z_726: [144 116 183  95 122 170 115 143]
z_378: [120 132 166 149  84 179 119 165]
z_380: [120 132 166 149  84 161 119 165]
z_812: [144 132 176 177 114 170 110 175]
z_232: [144 132 166 177 114 170 167 154]
z_139: [144 132 183  95 122 170 115 143]
[120 132 166 149  84 179 119 165] -> z_378
[144 132 183  95 122 170] -> z_139
len: [144 116 183  95 122 170] -> 6
[144 116 183  95 122 170 115 143] -> z_726
len: [144 132 183  95 122 170 115 143] -> 8

z_625: [120 141 127 144 128 128 141 123 124 122 134 135 132 133 120 120]
z_236: [121 129 139 138 126 132 116 129 131 129 112 123 142 123 117 126]
z_492: [134 139 112 129 132 114 133 129 115 124 124 122 122  71 133 125]
z_823: [124 146 149 119 131 136 113 133 126 128 107 124 118  78 114 128]
z_124: [129 139 147 129 132 114 139 125 131 131 124 107 120 117 123 126]
z_833: [130 128 117 122 136 124 139 127 140 133 144 118 136 116 135 127]
z_835: [128 143 131 130 125 144 117 133 128 130 117 126 136 166 141 121]
[129 139 147 129 132 114 139 125 131 131 124 107 120 117 123 126] -> z_124
[125 131 131 124] -> z_124
[117 123 126] -> z_124
len: [134 139 112 129 132] -> 5
len: [124 146 149 119 131 136 113 133 126 128 107] -> 11
succ: [166] -> [141]
[121 129 139 138 126 132] -> z_236

z_403: [119  85 163 149 119 168 103 165]
z_370: [ 91 159 108  76 132  70 119 102]
z_958: [141 140 176 102  73  94 122 180]
z_753: [156 121 186 170 156  84 123 179]
z_429: [ 73 142 120 182 118 101 169  99]
succ: [76] -> [132]
len: [156 121 186 170 156  84 123 179] -> 8
len: [ 73 142 120 182] -> 4
[163 149 119] -> z_403
succ: [168] -> [103]

z_990: [124  97 135 146 110 127 142 169 127 137  96 167 100 133  83  93 158 127
 137 170 147 133  87 120 119 120 142 144 115 121 112 125 136 153  72 116
 159  74 136 132 138  96 129]
z_13: [122 107 144 143 109 128 136 171 125 137 100 166 105 139  81  92  88 132
 161 168 125 145 123 117 130 142 102 151 112 120 113 129 136 155  69 115
 158  76 140 135 137  90 119]
z_219: [124  97 135 146 110 127 142 169 127 137  96 167 100 133  83  93  87 133
 158 170 119 147 120 120 127 137 102 144 112 120 113 129 136 155  69 115
 158  76 140 135 137  90 123]
len: [124  97 135 146 110 127 142 169 127 137  96 167 100 133  83  93  87 133
 158 170 119 147 120 120 127 137] -> 26
[147 120 120 127 137] -> z_219
[158 170 119] -> z_219
[130 142 102] -> z_13
[ 87 133 158 170 119 147 120 120 127 137] -> z_219
len: [122 107 144 143 109 128] -> 6

z_559: [118 137 144 124 108 145 106 103 127 148 117 146 120 122 145 113 146 127
 129 119 157 138 103 150 137 152 159 135 164 100 124 117 140 137 116 155
 112 133 137 152  99 110  95 123 116 171 139 128]
z_503: [111 106 117  97 129 149 139 158 143 104 114 124 104  80 139 118 141 155
 156 124 134 133 147 127 141 100 167  95 162  85 142 103  97 136 126 122
 154 140 104 138 152 106 138  92 144 131 143 133]
z_853: [157 104 132 137 124 114 151 125 148 162  73 159 110 154 121 138 109 119
 153 119 180 105 115 135 135 151 152 123 136 118 148 101 140 133 123 124
 140 148 145 144 101 112 116 111 120 137 121 123]
z_842: [114 123 144 133  80 111 149 156 106 130  81 111 118 111 132  96 148 111
 105 143 151 144 142 137 144 119 139 132 135 147 112 118 118 144 144 104
 139 112 169 105 139 127 120 112 150 161 141 124]
z_605: [129  80 109 146 101 138 138 134 106 120 123 131 107 122  95 152 122 128
 151 149 138 104 145 137 143 100 153 127 147  95 126 104 113 135 108 128
 158 141 138 135  77 113 118  98 147 136 114 137]
z_63: [118 137 144 124 108 145 106 103 127 148 117 146 120 122 168 113 146 127
 129 119 157 138 103 150 137 152 159 135 134 100 124 108 140 137 116 155
 112 133 137 152  99 110  95 123 116 171 127 128]
z_684: [ 98 135 139 127  92 141  80 118  99 112  95 124 123 117 155 175 101 129
 147 146 129 122 146 145 139 123 141 125 138 112 156 119 131 111 143 115
  96 114 125  97 125 126 107 138  94 140 145 182]
z_979: [197 130 115 120 142 102 121 118 119 139 127 112 113 122 130 112 104 115
 151 117 153 126 133 125 113 148 154 121 160 107 113 116 141 132 120 105
 120 150 120 105 139 123 156 111 149 127 146 132]
len: [ 98 135 139 127  92 141  80 118  99 112  95 124 123 117 155 175 101 129] -> 18
[139 158] -> z_503
len: [114 123 144 133  80 111 149 156 106 130  81] -> 11
len: [111 106 117  97 129 149 139 158 143 104 114 124 104  80 139 118 141 155
 156 124 134] -> 21
succ: [81] -> [111]

z_475: [138 142 158 139  90 159 151 124 145 137 140  81 166  92 143  67 156  96]
z_777: [156  97 110 146 131 116 101 129 104 110 110 137 108 155 148 176 100 147]
z_147: [155 111 122 152 118 117 105 111 112 124 114 121 110 163 141 170  91 132]
[151 124 145 137 140  81 166] -> z_475
[110 110 137 108 155 148 176 100 147] -> z_777
succ: [121] -> [110]

z_184: [121 158  98 130]
z_522: [152 172 135 178]
z_140: [152 178 135 172]
[178 135 172] -> z_140
len: [152 178 135 172] -> 4
[158  98] -> z_184
succ: [121] -> [158]
[158  98 130] -> z_184

z_713: [ 97 105 132 114  94  86 108 109 114 106 118 111 109 111  94 136 129 106
 114  82]
z_7: [121 105  90 109  70 119 109 151  75 138  76  88 117 148 100 123  69  80
 133 139]
z_430: [116 128  95 134  82 137  96 122  89  83  91  91  98 105  82 105  84  95
 124 144]
z_451: [108 100  96  77  67  98  70 118  90  96  94  84 104 113  73 109  85  97
  88  98]
z_111: [176 178 102 128  94 110 102  92 110  90 108 112 181  85 122 142 107 115
 103 126]
z_638: [109  98 174  92 158  79  86  99 175 104 178 166 101  97 117 128 178 167
 101  69]
z_879: [ 92  96 117 109  78 160 116 192  79 173  74 105  93 173 108  91  83 101
 149 147]
z_863: [155 131 115 120  95  91  96  89 111  79 107 119 146  80 100 153 113 112
  73  96]
len: [ 92  96 117 109  78 160 116 192  79 173  74 105  93 173] -> 14
len: [ 97 105 132 114  94  86 108 109 114 106 118] -> 11
succ: [181] -> [85]

z_617: [150 109 130 146 133 162 105 125 158]
z_924: [101 174 127 106 134 111 183 134 113]
z_138: [126 136 168 163 167 120 130 163 115]
z_135: [150 135 146 148 150 147 130 116 151]
succ: [167] -> [120]
succ: [133] -> [162]
len: [126 136 168 163] -> 4
succ: [127] -> [106]
succ: [136] -> [168]
succ: [105] -> [125]
succ: [125] -> [158]

z_422: [140 121 141 158]
z_813: [140 121 141 172]
z_939: [140 118 127 172]
z_548: [141 117 120 185]
z_849: [131 125 125 131]
[140 121 141 158] -> z_422
[141 117 120 185] -> z_548
succ: [127] -> [172]

z_376: [141 151 140 124 184]
z_885: [134 132 191 121 184]
z_589: [141 151 140 125 122]
succ: [121] -> [184]
succ: [124] -> [184]
len: [134 132 191 121 184] -> 5
len: [141 151 140] -> 3
len: [141 151 140 124] -> 4

